Each row below holds a small network's activations on one input, seen along a few directions.
In each table, some parts of the input vary, and every possible input appears once, in random order.
A made-up example of a description, with smaller parts first: one of 8 places around a ring, together with either a single point or one of 9 places around a ring or (one of 3 separate values, together with one of 4 places along a line).
Shared parts are said once, and a part with two or three values counts as separate values.
In the rows, 128 means zero.

Other details of the inputs vary at random and push rows far along two fixed directions, the same in every table; ignore that.

Rows:
R1: [181 148 128 135 162 168  96 189 112 198 161]
R2: [116 122  95 132 138 121 129  80 147  90 117]
R3: [182 171 119 145 149 163  83 184 124 165 183]
R4: [114  96 104 119 154 125 139  67 125 115  84]
R5: [103 125 175 116  80  99 119 159 135 139 138]
R6: [ 98 112  97 115 142 127 142  62 125  97 112]
R7: [ 90 130 169 147  93 119 129 173 134 112 142]
R8: [128  98 105 125 138 114 129  75 135  98  98]
R9: [ 80 139 166 137  80 111 125 161 130 120 149]
R10: [119  98 102 130 152 127 141  83 135  98  97]
R11: [110 126 177 120  87 101 117 170 148 131 132]
R12: [192 152  49 146 214 191 103 106 110 160 150]
R13: [114 112 100 117 131 112 129  59 133  97 112]
R14: [126 160 181 132  67 126 188 165 139 126 124]
R15: [196 150 124 140 150 157  87 189 122 180 172]
R16: [113 107  97 139 151 131 142  91 136  99 106]
R17: [157 166 118 139 146 110 190  96 127 112 112]
R18: [173 160 123 127 151 168  91 176  95 193 180]
R19: [244 182  29 114 179 173 136 135 105 159 142]
R20: [ 95 122 180 139  90 114 126 172 132 113 136]
R21: [ 97 115 174 139 100 116 129 177 127 135 123]
R22: [ 91 128 176 125  76 101 118 155 126 132 137]
R23: [125 110 103 118 134 109 123  71 145  99 101]
R24: [104 102 103 103 143 123 141  52 122  98 102]
R25: [ 82 122 182 133 105 126 134 168 122 131 123]
R26: [119  95 106  94 141 113 140  61 130 118 100]
R27: [108 110 174 131 102 113 130 181 136 142 123]
Description of these inputs: either one of 3 separate values or (one of 4 places along a line, together with one of 6 places around a ring).
Start at R6 and move only the place on the ring of 6, one step at a time. The first step leads to R9. Which rows follow, in order?
> R2, R7, R16, R12

Rows:
R28: [152 133  91 127 157 143 130  95 122 130 125]
R29: [121 123 137 130 126 132 125 138 129 132 128]
R30: [125 136 136 127 121 125 131 133 123 131 133]
R31: [151 131  91 125 156 144 130  97 124 129 125]
R32: [113 134 131 144 127 132 117 136 133 110 145]
R33: [160 126  83 122 160 139 110  97 129 133 127]
R34: [129 137 137 125 120 122 132 133 130 131 133]
R35: [125 129 139 126 124 122 119 132 131 134 133]
R36: [126 134 137 130 123 130 136 137 126 130 128]
R37: [117 143 128 147 120 129 128 135 132 115 140]
R38: [129 132 133 129 123 127 136 142 127 127 125]
R39: [158 123  89 130 166 142 121  93 126 127 120]
R40: [121 126 140 131 130 129 128 136 127 133 130]
R41: [129 123 135 131 121 125 122 139 133 131 128]
R42: [125 133 134 124 118 129 129 135 124 129 132]
R43: [121 123 134 128 128 130 124 141 128 131 127]
R44: [125 126 135 125 119 125 116 134 132 133 131]
R45: [126 128 137 126 120 123 117 133 130 133 132]
R46: [130 134 135 122 117 125 129 135 131 129 133]
R47: [120 123 134 126 121 128 118 134 126 133 134]
R48: [157 131  92 129 157 139 134  96 126 125 119]
R49: [129 126 139 132 125 122 125 136 131 131 130]
R50: [128 123 133 130 122 123 121 141 131 130 127]
R51: [132 134 137 131 121 122 137 136 131 130 130]
R52: [157 121  88 129 164 144 121  95 128 127 120]
R53: [153 130  90 125 156 141 132 101 126 126 120]
R54: [130 124 137 132 122 123 122 137 131 130 129]
R55: [118 124 137 129 126 131 124 134 123 133 133]
R56: [122 125 139 131 127 131 125 136 127 132 129]
R57: [150 134  94 128 158 141 132  96 122 131 125]
R58: [125 127 140 133 130 127 128 138 128 131 127]
R59: [124 123 134 130 127 127 124 143 128 128 125]
R60: [133 133 136 130 119 124 135 137 130 128 130]
R61: [ 48  70 134 104  96  74 186  31 154  47  47]
R62: [129 132 135 130 122 129 136 140 129 128 126]
R63: [117 122 133 127 127 130 123 139 124 133 131]
R64: [119 123 131 125 122 126 118 137 124 132 133]
R65: [122 133 132 126 123 129 133 139 123 130 129]
R66: [120 125 136 127 122 127 118 133 123 132 135]
R67: [129 136 137 133 125 126 138 138 127 130 127]
R68: [117 126 139 130 129 130 126 134 124 135 133]
R69: [133 131 134 129 118 125 134 139 132 128 129]
R70: [125 135 137 131 125 128 138 136 127 132 128]
R71: [125 135 135 126 118 127 129 133 122 129 133]
R72: [132 131 132 127 119 123 134 141 131 127 128]
R73: [125 133 132 123 119 126 128 137 123 128 132]
R74: [130 136 136 124 118 123 130 133 130 129 133]
R75: [120 126 138 127 125 126 121 132 124 133 135]
R76: [118 122 135 128 126 132 123 136 126 134 132]
R77: [129 134 133 121 118 123 129 138 130 128 132]
Describe the family of inputs behind these rows.
> one of 2 separate values, together with either a single point or (one of 4 places along a line, together with one of 6 places around a ring)
The inputs of R29 and R61 match in every part but the choice among 2 separate values. If R64 is changed in the same way as R29 into R61, which row does it become?
> R73
The inputs of R48 and R39 match in every part but the choice among 2 separate values. If R62 is changed in the same way as R48 into R39, which row does it become?
> R52
Start at R30 and move only the place on the line of 4, one step at a time. The first step leads to R71. Which rows follow, in order?
> R42, R73
Which other rows does R74 become when the place on the line of 4 takes its other values? List them by row number.
> R34, R46, R77

Rows:
R78: [122 110 124 125 139 122 122 125 131 126 117]
R79: [ 84 131 225 147  67 113 115 230 126 151 154]
R80: [132 128 120 124 123 122 138 119 129 120 120]
R81: [128 127 123 129 128 129 141 120 132 120 119]
R82: [114 117 125 121 129 132 121 111 123 126 131]
R83: [131 127 120 125 124 125 139 121 130 118 120]
R84: [126 130 129 130 133 129 143 115 132 123 120]
R85: [130 127 121 127 125 128 140 121 131 118 119]
R86: [121 118 122 122 124 122 114 112 134 127 127]
R87: [126 114 126 119 129 125 115 117 136 123 123]
R88: [127 129 126 130 130 130 142 118 132 122 119]
R89: [197 167  93 144 184 188  81 177  96 195 183]
R90: [131 131 125 122 127 119 139 115 128 124 122]
R91: [117 130 119 139 132 124 123 117 133 108 133]
R92: [131 132 128 122 129 118 139 113 128 126 122]
R93: [132 130 123 123 125 120 138 117 128 122 120]
Describe the family of inputs behind these rows.
> either a single point or one of 6 places around a ring or one of 9 places along a line
Which of the alternatives is R91?
> a single point
